A small network was shown many inputs. Here are its activations along a few directions, one row for each input.
In each table, some parts of the input vary, and every possible input appears once, in random order.
A made-up example of a description, with smaller parts first: line(6) and (point or line(11) or (values(2) and ring(8))).
Shared parts are said once, and a part with two or three values counts as separate values.
In the rows, zero is written as 128.

Other details of the inputs shift rows strongly along two fixed directions, in all tables alike. That doesn't count.
These rows show it; all are for the same input, with only those details redrawn:
[115  58 144  79 126 146 173 144  98  87 130]
[115  57 143  77 128 148 172 145  99  83 131]
[136 125 142 187 134 152 119 156 187  88 113]
[114 157 138 119 104  97 130 124 127 152 131]
[123 164 139 139 105  96 120 125 141 152 127]
[139  82 145 172 141 175 138 168 175  62 111]
[117 155 135 117 105  95 128 123 128 148 132]
[119 201 139 149  97  79 107 113 147 175 129]

A family of inputs:
row 1: [133 178 105  99 147 112 108  94  92 169 118]
row 2: [112 172 149  73 123 102 101 103 126 188 101]
row 3: [155 138 107 194 148 170 113 154 168  91 108]
row 4: [141 194 109 128 138 126 102 123 120 149 116]
row 5: [127  62 152 166 149 179 123 163 185  79 104]
row 6: [126  95 114  51 171 147 134 104  75 149 126]
row 7: [128 170 111 174 117  87  85  87 142 198 169]
row 8: [145 234 124 131 120  94  94 116 132 164 111]
row 9: [117 100 145  54 118 124 164 125  79 131 120]
row 10: [114  75 104  92 121 121 160 104  66 126 171]
row 11: [122  53 154 175 130 174 125 158 185  79 128]
row 12: [115  64 110  73 147 135 173 118  54 117 148]
row 13: [145 164 140 214 123 137  99 151 209 109 111]
row 14: [128  70 128  92 132 142 170 151  83  76 137]
row 15: [143 106 146 144 161 197 123 168 176  59  84]
row 16: [130 146 103 102 140 113 136 100  90 157 134]
row 17: [137 154 108 137 149 115 101 101 133 181 128]
row 18: [126 203 142 150 109  87  79 105 179 197 105]
row 19: [147 124 111 231 126 165 111 155 181  83 146]
row 20: [122 165 109 124 112  95 131 113  87 166 145]
row 21: [144 123 123 205 116 146 119 153 174  72 142]
row 22: [105 102 144  88  90  99 155 119  94 136 158]
row 23: [120  48 111  63 155 137 162 110  69 133 153]
row 24: [134 158 122  99 114 105 141 124  94 141 126]
The inputs of row 12 and row 14 match in every part but one. If row 1 is changed in the same way as row 12 into row 14, which row does it become? -> row 8
Describe the family of inputs behind these rows. -> line(4) and line(6)
A walk changes only the line(6) part. It starts at row 17 and steps to row 16. List the rest of the walk in order. -> row 3, row 24, row 9, row 18
Which other rows does row 3 become when the line(4) part takes its other values? List them by row number. -> row 4, row 19, row 20
Which other rows does row 15 become when the line(4) part takes its other values? List them by row number. -> row 9, row 13, row 22

A family of inputs:
row 25: [133 141 115 112 138 121 123 115 113 143 131]
row 26: [121 131 136 118 117 109 125 117 126 143 137]
row 27: [136 121 124 169 149 159 122 142 158 109 111]
row 28: [132 150 127 105 129 120 119 117 116 142 123]
row 29: [125 144 131 112 122 121 120 121 121 151 122]
row 30: [132 113 139 161 134 146 130 150 166  95 116]
row 31: [133 109 132 169 139 146 131 143 163  99 121]
row 32: [126 140 121 135 110 106 125 120 121 145 147]
row 33: [122 146 130 125 105 105 133 127 119 138 136]
row 34: [122 134 130 122 108 113 127 121 116 139 147]
row 35: [111   7 147  31 135 159 194 142  62  75 136]
row 36: [135 117 130 162 147 164 112 141 160 108 115]
row 37: [123 146 123 136 110 104 132 120 119 144 143]
row 38: [134 110 135 163 124 154 126 151 156  90 128]
row 39: [126 141 119 122 130 119 121 117 121 156 129]
row 40: [131 151 118 115 136 115 128 115 111 146 127]
row 41: [136 107 130 170 139 147 123 141 165 102 125]
row 42: [132 160 124 113 130 114 123 121 118 143 119]
row 43: [123 147 128 113 124 117 128 125 118 149 119]
row 44: [130 145 124 106 134 121 118 113 112 143 130]
Describe the family of inputs behind these rows. -> line(4) and ring(5)
Which other rows does row 32 become when the line(4) part takes its other values? List them by row number. -> row 25, row 39, row 41
Which other rows does row 43 become when the ring(5) part takes its other values? List them by row number. -> row 27, row 29, row 36, row 39
